A small network was shown many inputs. Here are its activations along a few directions, one row for each input.
In each table, some parts of the input vary, and every possible input appears once, in random order.
A made-up example of a description, with smaller parts first: line(6) and (point or ring(11) or (values(3) and ring(5))).
Shared parts are said once, and a part with two or three values counts as separate values.

Other details of the inputs vary at random and push rows far along three fixed directions, the same in every table; ignore that.

A family of inputs:
r1: [-3 -1 -4  0  3  2  7  8  3 -8  1  8  3 -5]
r2: [ 26   5   7  -1 -11  -3  -7   5  15  29  -2 -30  -7   5]
r3: [ -4  -3 -11  -4   0   2   3   3  -5  -4  -1   1   8  -1]
r4: [-3 -3 -4  3  5 -6  0  4 -3 -9  1  3  1 -2]
r5: [ 0 -3  2  3  0  2  1 -4 -5 -6  1  1 -4 -2]
r6: [-3 -4 -2 -3  6  0  8  5  2 -9 -1 10  1 -2]
r7: [-3 -3 -2  3  1  0  0  2 -1  0  0  4 -1 -6]
r8: [-3 -3 -1 -3  3  1  8  4  2 -8 -1  8 -1 -2]
r9: [ 19  10  13  -2  -3 -11   1   9   8   6   1 -18   0   6]
r10: [ 13  16   6 -18  -2 -11   4  14   7   3  -4 -19  15   5]
r11: [-4  0 -4 -3  2  2  8  6  3 -8  1  9  0 -2]
r12: [-3 -2 -6 -1  3  0  4  7  3 -5 -1  9  2 -3]
r13: [ 0 -4 -1  5  1 -2 -3 -2 -4  1 -1  0 -2 -7]
r14: [ 0  1 -1  4 -5  5  0 -3 -4  1  0  4  1 -6]
r15: [ 4 -3  1  6 -1 -1 -4 -6 -5  5  0 -2 -3 -6]
r16: [ -2  -4   2   1   3   1   4   1  -3 -10   2   4  -1   0]
r17: [ 20  10   8  -8  -1 -13   0   8   7  11  -9 -13   3   1]
r18: [ 3  1 -1  5 -6  4 -3 -6 -2  7 -2  1 -1 -7]
r19: [-24  13   5   3   3  -1 -17 -12 -10  14  -7  11 -14  36]
r20: [ 15  15   7 -11   1 -16   4  16   4   4  -6 -11  11   1]
r21: [ 0 -5  0  7  3  1  0  0  2 -3  5 -1 -6 -1]
r22: [ 6 -1  0  8 -6  3 -6 -8  0 13 -3 -1 -4 -7]
r23: [-3 -3 -1  1  3  2  5  5  2 -4  4  6  0 -5]
r24: [ 10  10   7 -12   4 -14  10  20   8 -10  -4  -6   8   6]
r25: [-1 -3 -4 -2  4 -3  3  1 -2 -5 -6  7  2 -6]
r26: [-2 -5 -3  0  4 -5  2  3 -1 -8 -4  6  0 -2]
r27: [-2 -6 -1  3  4 -2  3  5 -1 -5  2  3  0 -4]
r28: [ 16  15   9  -9  -4 -10   5  15   7   3  -4 -11   8   2]
r29: [  8  -4   3   8  -5   3  -8 -12  -3   8  -2  -6 -10  -5]
r30: [  6  -4   2   6  -6   2  -5 -12  -2   6  -3  -2  -8  -5]
r31: [ 1 -7 -1  5  3 -2 -2 -1 -1 -3 -2  0 -6 -4]
r32: [-1 -2  1  2 -2  2  1 -3 -8 -5  2  2  1 -6]
r33: [-4  1 -7 -1  3 -3  4  7 -3 -8 -4  9  8 -7]
r34: [ 2 -2  1  7 -3  2 -2 -7 -6 -2  3 -2 -3 -4]
r35: [ 13  14   8 -11   3 -16   8  19   2 -11  -1 -11  12   6]
r36: [ 2 -1  4  4 -5  6  0 -5 -2  5  4  0 -3 -6]
r37: [ -4  -2 -13  -6   1   1   6   3  -9  -8   0   4  12  -1]
r38: [ 15   7   7 -10   4 -17   6  18  10  -3  -6  -9   6   5]
r39: [ 5 -2  1  2 -4  2 -2 -8 -2  6 -4  1 -5 -6]
r40: [ -9   1  -8  -9   3   0   6   1  -5 -11   0   3  15  -2]
r41: [ 3 -3  2  1 -4  4  2 -6 -1  3  0  3 -5 -4]
r42: [ 0 -4  4  5 -2  3  2 -2 -2  0  6  1 -4 -2]
r43: [ 5 -6  1  8 -1  0 -7 -7 -1  5 -3 -4 -9 -7]
r44: [ 1 -9  1  3  1  7 -5 -8  9  2  6 -6 -2 -4]
r45: [ 3 -7  0 10  1  0 -4 -3  2  2  4 -2 -8 -2]
r46: [-3 -4 -4 -3  5 -4  5  5 -1 -8 -5  9  2 -4]
r47: [  5  -7  -4   7  -7  12  -3  -7   5  14   5 -10  -9  -1]
r48: [ -1  -8   0   3   0   3 -10  -8   5   4   2  -5   0  -3]
r49: [  8  -3   4   5  -8   6  -4 -12  -1  12  -2  -2  -9  -6]
r50: [-2 -2  2  3 -1  4  4  2  2  0  5  3 -2 -5]
r51: [  8  14   5 -22   7 -15   7  19   3 -15  -3  -9  25   6]
r52: [  1  -9  -2   7  -4   9  -6 -11   9  15   2 -10  -7  -4]
r53: [ 1  0  0  3 -4  3 -2 -5 -5  4  0  2 -1 -8]
r54: [-3 -2 -7 -1  2 -1  3  4  2 -3 -2  8  1 -5]
r55: [-23   8   2   0   8  -1  -5   3  -6  -2   2  13  -7  25]
r56: [-32  13   4   2   8  -3 -15  -2 -10   8  -4  14 -10  38]
r57: [ 13   9   9 -11   1 -13   8  16   7  -6  -4  -8   7   6]
r58: [-3 -1 -3 -4 -2  6  5 -4  0 -3  4 -2  7 -3]
r59: [ 0 -5  0  1 -5  8  1 -8  5  7  6 -8 -1 -2]
r60: [ -7   0  -5 -10   6  -2   2   1  -5 -18   2   5  17  -2]
r61: [ -2  -6  -2   0   8  -3   4   6  -1 -12  -1   5   0  -2]
r62: [-3 -1 -4 -2  3  2  6  5  4 -5  1  8 -1 -3]
r63: [-33  19  -2  -8   4   3  -7   0 -15   3  -1  14   0  45]
r64: [-2 -5 -3 -3  5 -2  7  6  1 -7 -3  9  1 -3]
r65: [  3 -11   3   8  -3   8 -12 -12  10  12   5  -9  -5  -3]
r66: [-2 -1  2  1  0  3  5  2 -1 -3  5  5  2 -4]
r67: [ 1 -3 -1  6 -2  2 -5 -4 -2  8 -1  0 -4 -8]
r68: [-1 -3 -2  6  0  3  1  3  3  2  0  5  0 -4]
r69: [ 1  0 -1  1 -4  5  3 -4  0  1  2  5 -2 -5]
r70: [ 0  1  1  3 -4  5 -1 -5 -5  3  2  2 -1 -7]
r71: [ 5 -3 -1  9 -1 -2 -6 -8 -4  3  1 -4 -5 -5]
r72: [-2 -3  1  6  2  1  2  0  0 -7  6  0 -4  0]
r73: [  1  19  14  -7  -2 -10  -8   5   2  11  -6  -6  -5  28]
r74: [-2 -3  2  4  2  1  4  3  0 -5  5  2 -2 -3]
r75: [ 2 -2  1  3 -5  6  2 -4  3  5  3  3 -6 -3]
r76: [-2  0 -9 -5 -2  4  4  0 -8 -5  0  1  9  0]
r77: [ 2 -4  0  3 -4  2  0 -7 -4 -3 -1  2 -3 -5]
r78: [ 13  15   1 -17  -1 -10   8  18   1  -2  -4 -14  17   7]
r79: [-1  0  0  4 -1  4  4  4  4 -2  2  5  0 -5]
r80: [ 0 -5  0  5  0  2  0  2  2  4  2  3 -3 -5]
r81: [ -2  -8  -5   5  -3   7  -6 -10   6  11   1  -7  -3  -5]
r82: [ 14  12   5 -12  -1 -12  -3  10  11  12  -7 -22   9   5]
r83: [ -4  -4   1  -4   3   4   2  -1   2 -10   7   1   9  -1]
r84: [ 1  0 -6  0 -1  0  0 -3 -2  2 -2  6  0 -6]
r85: [ 0  2 -4  0 -3  5  1 -5 -3  0 -1  6 -1 -6]
r86: [ 1 -1  0  3 -2  0 -2 -5 -6 -1  1  0 -1 -6]
r87: [ -8  -2  -7 -10   9  -4   3   2  -4 -18   2   6  18  -2]
r88: [  5   0  -2   4  -7   5  -5 -10   0  10  -2   0  -6  -6]
r89: [  3  -8   5   6  -5   9  -8 -13  10   9   7 -10  -7  -3]
r90: [ 1 -5 -4  2 -6 10  3 -2  3  5  5 -7 -3 -1]
r91: [-12   6   8   5  -3   6 -11 -11  -2  17  -2   7 -16  23]
r92: [ 5 -1  0  6 -3 -1 -5 -7 -5  1  2 -4 -4 -4]
r93: [-3 -1  1  0  0  1  5  1 -7 -9  4  4  3 -3]
r94: [ 5 -5  0 11 -2 -1 -9 -9 -1  7  0 -6 -9 -6]
r95: [ 3 -4 -1  3  2 -2 -2 -4 -5 -2 -3  0 -3 -5]
r96: [-1 -5  0  3  6  0  3  2  1 -8  1  3 -5 -1]
r97: [ -3  -4   1   1   4   0   4   2   0 -10   1   3  -4   0]
r98: [ -6  -3  -3  -4   8  -3  10   8   0 -17   0  11   4   0]
r99: [ -4  -3  -1  -6   3   3   2  -2  -1 -13   6   2  12  -2]
r100: [-2 -3 -6 -4 -3  6  8  3 -2 -5  5  0  6  2]
r101: [-11  28  12  -6   2 -12 -15  11   3  21 -11  -2  -5  40]
r102: [ 0 -7 -8  3 -5  6 -3 -3  0  8  1 -5 -2 -2]
r103: [ 0  0  1  3 -3  4  5  2  1 -1  3  5  1 -4]
r104: [ 2 -2  1  3  0  2 -1 -6 -6 -4  0  0 -4 -4]
r105: [ 0 -7 -1  5 -3 10 -3 -9 10 12  4 -9 -7 -3]
r106: [-4 -5 -4 -2  4  0 -6 -4  1 -5  1 -1  8 -5]
r107: [-31  18  -1  -3   6  -2 -13  -2  -9   8  -8  19  -7  36]
r108: [  0  -6   0   5  -6  10  -2  -9   9  11   5 -10  -6  -3]
r109: [ -3  -3  -5  -3   5  -7   4   4  -4 -13  -5   7   5  -4]
r110: [-7 -1 -9 -6  3  0  3 -2 -3 -6  0  2 11 -2]
Description of these inputs: ring(10) and (values(3) or ring(8)).
Changing only the ring(10) part turns r7 into r80. The same change can be made to r81. Which row results? -> r52
Changing only the ring(10) part turns r86 into r93. The same change can be made to r39. Which row results? -> r41
Change only the values(3) part in r76. List by row number the other rows that result. -> r40, r60
Change only the values(3) part in r48. List by row number the other rows that result. -> r81, r102
Change only the ring(10) part in r30. List by row number the other rows that result. -> r19, r24, r26, r38, r57, r73, r77, r98, r109
Which other rows agree with r104 in the ring(10) part? List them by row number. -> r10, r14, r32, r34, r49, r51, r70, r77, r78, r85
Which other rows agree with r57 in the ring(10) part? List them by row number. -> r9, r16, r42, r59, r66, r75, r83, r91, r100, r103
Change only the ring(8) part in r20. List by row number the other rows that result. -> r15, r17, r19, r22, r71, r84, r95
A walk changes only the ring(8) part. It starts at r107 and steps to r25. List the rest of the walk in order. -> r109, r43, r94, r13, r67, r33
